A small network was trained on invented records. Each row is its activation on one of them, seen along a few directions.
Records have a field called E. Each example row is followed by its value.
Records without E are marked absent.
The largest differences between rows may come from other fields.
Strong random noise was added to every row along 8 fixed directions; ignore it. To show where, here is one row again and again, with new noise each time:
[ 601  -58 -415  -38  511  299 -220  167  310 -287   41 -295  202 -738
 -341 -215  392 -140 -474  111]
[ -16  125 -163  166 -527 -492  215 -283 -176  252  247  424 -380   49
   66  -84  110 -388  346  201]
[-171 -271  399 -313  164 -379  -22 -412 -333 -197 -509  483   93 -100
  394  361   96 -174  256  319]
[  33  603 -628   10  128  -73 -194  202   55   17  444  164  193 -512
 -564  293   22 -465  -22  -71]
[  22 -548 -315 -354  384 -387  130 -276 -187  181 -138  632 -375 -806
  549  614  625  299  157 -494]
[ -29 -109  268 -100  -21   23 -158 -263  -97  -21 -520  145  221  439
  275 -391  107 -406 -124  357]
[ -77 -255  -18 -246  696   -1  520 -203  598 -668  273 -226 -306 -718
 -275 -227  110  795  153 -150]
[  -6   78  121 -115   47 -363   15  -48  -87 -412   41   35 -201 -235
 -246   92  134   36  376  358]
[ 115 -533  418  -87  623  486  443 -463  435 -466 -315 -269  443 -405
  201 -224 -336  210 -435  201]
[ -26  386 -535 -148  255 -155 -141   -6  217  -62  254  263   16 -332
 -367 -168  288 -319    8  -74]

[-104 -330  366  225 -564 -249  570 -771   30  290 -101  391 -354  565
  581 -693 -128 -253  190  266] -> e2
[ -50  355  -59  -37  121   -2 -116   77  115 -163  167  121  253 -147
 -321    1 -127 -247   12  189] -> e6
[ 146  308  331  -14 -201 -295  -29    7 -199  -81   19   82 -415   70
  -80  -60  182   10  641  490] -> e5
[-699 -227  165 -489  463 -249  333 -716   52  139 -331  935  339  -59
  631  239 -218  -19   92 -360] -> e6
[ 525 -548  111 -161  349 -187  -33 -340  156 -408 -226   84   67 -603
  148 -181  315 -185 -295  486] -> e4
[ 250 -358 -242   -4  270  147   50  165  142 -104  158 -334  -79 -562
  -79  311   82  483 -298 -373] -> e4
[ 248  225  350  -57   59 -215  -62  -63 -125 -163  -63  203 -245 -113
   45  -94  227 -126  436  529] -> e7
[ -21 -271  -80 -343  183 -650 -242 -369 -160 -377  -82  358  219 -455
  -56  451   50 -360   12  318] -> e9
[-141  -44  115   26  -28   -6  419   67   68  105  162   66 -252 -211
 -197  248 -555   44  283   21] -> absent
[-132 -201  155  -38  369  519  121  -44  333 -169 -253 -431  325  176
   25 -360 -119  223 -364 -134] -> e1
[-191  -95 -297   67 -311   35   18  420 -297  477  117 -144 -616  208
  190  298  359  618  195 -737] -> e2
[ -92  673  147 -105  412  502 -482  414  280 -150 -230 -347  281  646
 -320 -668   87  -67  -96  142] -> e7
[  61  668   29  207 -323  293 -503  472 -382  447  -40 -123  118  590
 -122  111  -69 -382  125   63] -> e5
[-260   94   -1   52 -218   96   13  234 -133  432  -60   67 -380  559
  299  -36  148  319  137 -465] -> e8
[ 453 -369  -36  484 -373  373  497   57   50  441  193 -326 -380  -90
  330  -42  -83  386 -234 -282] -> e8
[-128  548  -34   10    5 -243   30 -171  105 -238  366  170  139 -273
 -531   52 -267 -447  280  314] -> e1
[  69 -349  419   34  108  262  166   41  124 -236 -169 -313   41  -34
  148  -65 -125  427  -31  120] -> e3
[  19  -26   12  364 -464   22  138   21 -371  381   61  -47  129   18
  152  606 -354 -257  -20  -27] -> e1
[-123  196 -152   -7 -262 -174 -217  264 -307  245   37  164    6   94
   15  323   65  -97  187 -187] -> e3
[-184  196 -449    5  -87  116  -37  192   42  517  141  199   14   86
  128   -6   84    5  -60 -568] -> e3
[ 150 -206  -10  230 -292  120  -58  273  -33 -171  202 -738   77  141
 -307  118 -299  195 -274   71] -> e9
[ -92  682  183  148 -343  -53  -34   20 -201  199  101  229   -9  432
 -128  -26 -239 -429  422  366] -> e7
[ 193 -317  -87    8  176  135  249   67   41   90   83  -54 -368 -416
  220  239  196  583   -5 -474] -> e8
[  30   29 -204  114 -162  -68  212   52  184 -186  430 -340  -82 -156
 -383  -69 -239  133  -93   28] -> e4
[-256  -16  120   29  140  429    6   87  -54  151 -153 -152  693  115
   68  393 -566    1 -391 -242] -> e6
[  57 -296 -276 -179   48  -19 -405  535  -65 -128   20 -561 -262  117
 -178   38  470  518 -176 -268] -> e9
[ 278 -402  -13 -393  387 -215 -519  -95 -352  -99 -668  383   62 -293
  400  200  710 -233  -95  157] -> e2
[ 146  699 -459   28  -13 -407   45  136   35   74  776  299 -517 -706
 -540  310  186  -30  661  -12] -> e5

Which value of E does each new row have?
[ 181  153 -181  -59  120  137 -290  420   95 -173   45 -322   67 -116
 -305 -180  214  131  -57  -46] -> e3
[-439  -79  507 -114  208  267  373 -165  -42    6 -309   86  199  227
  365  359 -489  359   89 -241] -> e8
[ 103  104 -261   22 -207 -449  -43   89  -94  -88  348   70 -358 -206
 -283  164  178   24  245   41] -> e4
[ 432 -256  103  -12  124  101 -168   34 -179  -44 -264   33  247 -330
  162  194  117 -156 -239  237] -> e6
[ 165 -144  -34  347   71  586  299  -91  482  155   70 -462  250   52
   64 -577 -239  -84 -581  -79] -> e1
[  84 -243  143   20   34  -23  233  -84   23 -106   69   40  -94 -349
  100  233  -90  291  133  -35] -> e3
[ 136    8 -154 -388  237 -541 -459 -182 -269  -56 -322  727  258 -500
  154  295  444 -575  118  265] -> e3
[-240  268  217 -115  232  161  228  -54  263  -82   44   -7 -290  295
  -20 -413    1  435  376  -77] -> e7
[-196    5  378 -169   55  -78 -121 -338  188 -253 -386  103  274  665
   90 -712  -66 -400 -134  490] -> e4
[ 315 -122   37  304 -221  249  255   67 -185  171  140 -209   61 -366
   52  476 -264  -38 -119   21] -> e2
